Each row below holds a small network's activations on one input, seen along a few directions.
In each table, some parts of the input vary, and every possible input appears once, in random order.
A made-up example of a description, with smaller parts first: one of 5 places around a ring, together with either a single point or one of 9 places along a line or (one of 3 separate values, together with one of 4 places along a line).
Shared parts are said once, and a part with two or three values counts as separate values.

Other details of the inputs vary at random and push rows far along two fixed directions, the same in every table; ignore that.

Table:
row 1: [  4  11  14  -1   7 -17 -31 -18  30  19   5  -9  22 -10   5 -16]
row 2: [-40  10 -46 -16 -32  -2   1  12 -41  -5  -6  30 -21 -16  12 -38]
row 3: [ 15  11  10   6  12  -1 -39 -24  23  17  10  -4  18 -22   8 -13]
row 4: [ 38 -21  59  16  27  -7   3   2  36   4  41 -32  19  14   0  57]
row 5: [ 21  16   2 -10  21 -13 -25 -15  25  28   7  -8  18 -12  -5 -12]
row 6: [ -7 -10   9   0 -14   0  13  -4  -3 -22  -6   9 -15   1  11  17]
row 7: [  2 -11  11   7  -3   3  51  57 -37 -13  14 -23 -17  32 -17  32]
row 8: [-15 -21  11   0  -9  -4  10  -5  -3   1 -12   5  -7  19   1  20]
row 9: [-31 -25 -21   5  -5  12  22  21 -43   1  -6   8 -10  21  -3   1]
row 10: [ 30   2  47  13  25  -4  -2  -6  30   9 -18 -31  18  21 -12  14]
row 11: [  4 -26  27  16   8   2  55  69 -42   7  15 -26 -13  51 -23  51]
row 12: [-12 -14 -12   8   5  15  32  34 -36 -21  -9  -3 -13  13 -11 -10]
row 13: [ 19  11 -23  17   1  39  35  16  14 -12  -9  14   2   9 -15   3]
row 14: [-16   1  -5  10  -2   8  24  47 -49  15  -8  -7  -8  22 -17  -5]
row 15: [-15  25 -77   5 -21  38  14   8 -26  28 -19  48  -9  -5 -14 -25]
row 16: [ 26  33  12   2  15  -8 -22  -2  21   2  -7 -20  18 -17  -3 -40]
row 17: [-40   3 -50 -22 -36 -16  -8  11 -43  27   9  33 -19 -10   4 -12]
row 18: [-12 -12  -5   1  -8  11  -8 -18 -11   4  -9  18 -12  -1   5  13]
row 19: [  4  38 -13 -12  -9 -14 -46 -26  22   6   4  13   7 -46  20 -46]
row 20: [ 13  -5  28  -4   3 -12 -11 -30  43 -20  -9  -9  11  -4   8   4]
row 21: [ 10   1   4 -10  12 -16 -25 -25  28  18  15  -5  18  -7   2   0]
row 22: [ -9 -16  14   5  -9  -2   7   0  -8   4  -6  10 -14  12   4  26]
row 23: [-28  21 -50 -14 -29   7   4   5 -46  -3 -35  27 -23 -10  -1 -37]
row 24: [  0  -3   9  -3 -13 -13  11  18  -5 -10  29   1 -10  -4   8  24]
row 25: [-20 -11 -21  -4 -22  12  24  25 -41 -14  26  14 -27   0   7  24]
row 26: [-16 -38   8  14   5  15  47  35 -29 -37   1 -10 -13  33  -5  18]
row 27: [-33   6 -56 -15 -21  14   7  -6 -41 -11 -37  31 -22 -10  -1 -34]
row 28: [ 13 -38  48  12   6 -12  42  34   9 -29  32 -33  -2  34  -6  58]
row 29: [ 31   9  19  -5  25  -6  -7  -6  36  -5  11 -23  14  -7  -5  -1]
row 30: [ 11   9   1 -17   6 -12 -21 -26  34  -7  14  -6  14 -18   6  -9]
row 31: [ 16   6  10  -4   2   5 -28 -44  35 -18  -7   4   7 -26  14  -4]
row 32: [ 14 -20  39   9  23  -1  -4 -32  40  -7 -13 -21  18  21  -2  23]
row 33: [ 25 -10  39  12  33   4   0 -19  35   1 -20 -27  19  21 -10  16]
row 34: [  2  -6   6  12   0  13   7   8  -9 -21  12  -6  -7  -3   8   3]
row 35: [  6  31 -23 -11  15  -4 -45 -29  14  31 -16   7  21 -31   1 -57]
row 36: [  1  31 -17 -19 -14 -28 -53 -26  19  37  20  19  10 -41  12 -19]
row 37: [ 16   8  32  12  13 -11 -23  -6  30  16  13 -16  17  -6   7   4]
row 38: [-28   4 -41 -17 -19   4 -13 -33  -9 -17 -28  29 -11 -15   9 -31]
Description of these inputs: one of 2 separate values, together with either a single point or (one of 3 separate values, together with one of 6 places along a line).
- Changing only the choice among 2 separate values turns row 10 into row 23. The same change can be made to row 33. Which row results? => row 27
- Change only the choice among 2 separate values in row 28. List by row number the other rows that result. => row 17
- Change only the choice among 3 separate values in row 35. List by row number the other rows that result. => row 5, row 33
- Change only the choice among 2 separate values in row 14. List by row number the other rows that result. => row 16

Table:
row 39: [ 20   7  17   3  13  -3 -14 -27  43   4 -22  -8  20  -2  -4 -10]
row 40: [ 19  -1  33  10  14  -9 -11  -3  15  14  -3 -18  13   7  -5  15]
row 41: [-19 -17 -22   9  -6  27  54  48 -55  -5 -11   3 -20  36 -19  19]
row 42: [ 28   5  19   8  22   5   2   5  19  -9  11 -23  12  -3  -6   0]
row 43: [ 11 -14  25  17  24   1 -14  -8  17  21  13 -16  20  10   1  14]
row 44: [ 16  12   6   4  -4   0 -11 -14  31   6   9   7   9 -10   5   5]
row 45: [-39  33 -70 -19 -27   3 -21 -10 -32   6 -29  40 -12 -29   4 -72]
row 46: [ 11 -21  29   6  17   4  17  -9  16 -11 -13 -11   3  23  -5  27]
row 47: [-29 -18   0  -2 -24  -5  42  50 -60 -10   7  -2 -34  26  -3  25]
row 48: [  3 -28  25   5   9   5  17  -4   2 -29   6 -16  -5  16   2  31]
row 49: [-31 -10 -38 -12 -21  13   6  -7 -38  -1 -12  29 -24   2   1   4]
row 50: [ -2  -1   5 -17  -3 -27 -13   3   9   6  28  -6   5 -10   6   1]
row 51: [ 20  13   5   2   8  -2 -12  -4  22  -5  14  -5   8 -18   6  -7]
row 52: [ 19 -13  39  11  10  -3   2 -10  36 -23  16 -18  10   1   8  26]
row 53: [ 28 -13  38  18  27  11  28  22  12 -23   6 -39  13  26 -12  20]
row 54: [-18   7 -44  -2 -20  13  15  21 -37  10   1  29 -21  -2  -2  -5]
row 55: [ 19 -17  41   6  25  -4   4 -16  30 -25  -5 -24  10  11   4  16]
row 56: [-40 -42  -6  16  -4  18  36  47 -66  -3  15   3 -23  31   1  24]
row 57: [-34  23 -62 -18 -43   5 -15  -3 -35   2   1  47 -21 -36  17 -38]
row 58: [ 17  49 -35 -17   5  -1 -48 -35  27  31  -7  17  17 -45  -2 -50]
row 59: [ -8  34 -21 -21 -20 -21 -30 -15  -4  29  -7  15  -2 -24   5 -24]
row 60: [-28 -23 -19  -8 -20 -11  32  38 -45   9  20  10 -20  23  -6  29]
row 61: [  9   4   7   1  -2  -1 -14 -24  31   2   3   6   7  -9   6  10]
row 62: [  9  33   0 -14   1 -22 -60 -34  22  21  -5   4  14 -41  10 -43]
row 63: [ 12 -12  27  11  12   0  10  -3  20 -22 -13 -19   8  12  -1   2]
row 64: [  7  10  -1   5   8   3  -2  -7  20   6 -20  -3  12   7 -10 -17]
- Changing only one part turns row 45 into row 64. The same change can be made to row 52. Which row results? => row 61
- What do these inputs look like to the network? => one of 2 separate values, together with either one of 4 places along a line or one of 9 places around a ring
- Change only the place on the line of 4 in row 56. List by row number the other rows that result. => row 47, row 50, row 62

Table:
row 65: [ 30 -15  40  16  25  -3  11  26  25   0  47 -32  20   9  -1  36]
row 66: [ 20  -9  41   1  -3 -14   9   3  21 -16  22 -17  -1   5   6  41]
row 67: [25 16  4 16 16 22  3 -3 24  1 -3 -6 13 -1 -8 -1]
row 68: [ 28  -9  62  26  26  -4  13  27  11 -22  11 -47  12  15  -2  16]
row 69: [ 26  -1  32  11  11   5  -7 -30  53 -30  -4 -15  18  -3   6   3]
row 70: [ 25  37 -13  -2   8   8 -56 -58  51  11 -19  21  20 -47  11 -44]
row 71: [-24  39 -69 -32 -22   1 -28 -28  -9  -9 -25  38 -10 -49   9 -75]
row 72: [-40 -11 -14   2 -15   2  18  42 -73   8 -15   4 -27  18  -4 -14]
row 73: [-22  35 -53 -26 -42 -15 -15   5 -27  21  10  39 -20 -34  11 -27]
row 74: [-13  10 -28 -12  -5 -13 -27   2 -12  37  23  15   7 -17   1 -18]
row 75: [ 32  12  26  13  30   9 -11 -21  44  21 -12 -19  29   9 -12   4]
row 76: [-41 -50  -5  16 -18  22  63  34 -55 -27 -21   7 -30  52  -6  38]
row 77: [ 15  44  -6 -24  -8 -39 -59 -38  44  40   7  10  17 -39   7 -27]
row 78: [ 21 -13  36   1  19 -11 -26 -25  40 -13  35 -19  15 -15  19  17]
row 79: [-37 -23 -35   8 -17  27  29  14 -57   7 -32  33 -26  21  -5   7]
row 80: [-32 -17 -49   5 -21  32  70  62 -81 -26 -12  14 -37  31 -19   6]
row 81: [  9 -38  51   9  24 -12  -4 -10  21  -7  28 -30  11  18   8  45]
row 82: [ 32 -13  37  13  34   3  24  10  25  -5 -10 -38  19  35 -23  19]
row 83: [-33  33 -51 -38 -42 -26 -48 -33 -17  31  -9  43 -14 -43  13 -35]
row 84: [-22 -27  -6  -1   1   6  43  23 -30 -22 -22  -2 -16  33 -10   9]
- Changing only one part turns row 73 into row 77. The same change can be made to row 68. Which row results? => row 72
- What do these inputs look like to the network? => one of 2 separate values, together with either a single point or one of 4 places along a line or one of 5 places around a ring
- Change only the choice among 2 separate values in row 71. List by row number the other rows that result. => row 84
